Each row below is a small network's average activation on inputs in which a field has the value named, seen along a few directions.
Values that are neighbours, or in one group, have similar rows; names and order tell nothing.
(in the rows, 500 means zero)
Strong random noise was added to every row along 2 fixed directions; ignore it. To show where, here is one row again and again, with new noise each time:
[479 551 443 559 623 504 481 435 582 396 381 533 543 420 385 472 438]
[445 548 577 436 442 527 559 559 523 554 502 415 321 539 473 501 515]
[559 484 488 586 465 472 460 427 493 589 458 475 481 635 454 481 401]
[605 460 437 658 497 448 413 363 489 582 426 512 569 655 435 470 349]


Values of GOSE:
fenud: [624 654 482 500 372 499 621 576 428 461 561 538 518 589 570 496 505]
duto: [682 533 254 707 506 367 390 301 336 437 427 639 842 587 518 496 284]
gonov: [584 526 363 557 514 429 460 419 285 479 451 619 630 553 538 429 450]
los: [694 181 539 717 360 423 227 309 433 923 571 493 573 984 592 451 362]
veki: [329 372 689 356 395 483 550 618 548 703 545 355 253 494 594 534 620]
lil: [386 547 627 406 472 556 604 627 503 541 538 377 320 460 498 574 578]
boriv: [618 611 284 580 733 534 462 364 513 216 359 720 820 287 450 480 396]
temi: [453 591 427 398 573 478 457 434 422 340 483 627 501 432 562 451 575]
negu: [581 402 379 673 630 424 373 346 527 372 333 532 752 468 397 496 373]
biso: [714 476 362 725 518 465 466 374 535 465 492 563 786 547 384 484 272]
biped: [578 548 507 627 530 498 530 474 621 395 476 537 620 425 405 521 412]
futu: [234 452 458 419 646 530 502 561 640 383 501 540 446 223 474 420 656]
fav: [412 529 645 337 388 587 718 737 633 518 622 336 266 503 523 580 648]
peg: [787 531 470 627 409 518 558 534 397 605 581 513 607 612 501 554 417]
mogol: [296 426 621 270 476 501 478 573 468 580 597 460 304 500 616 517 708]
vuv: [465 532 558 469 533 581 544 570 597 423 465 470 455 435 395 491 518]
balil: [621 241 463 754 570 404 194 209 476 708 492 584 765 666 520 454 360]
rab: [398 516 414 422 598 503 436 495 460 362 439 529 537 324 555 535 584]
The values of GOSE form a ring.
List every value one step from duto, in the order listed.
> gonov, boriv
List every value one step from mogol, in the order listed.
> futu, rab
List every value one step from peg, in the order listed.
> fenud, biso
List every value one step from lil, in the order listed.
> negu, vuv
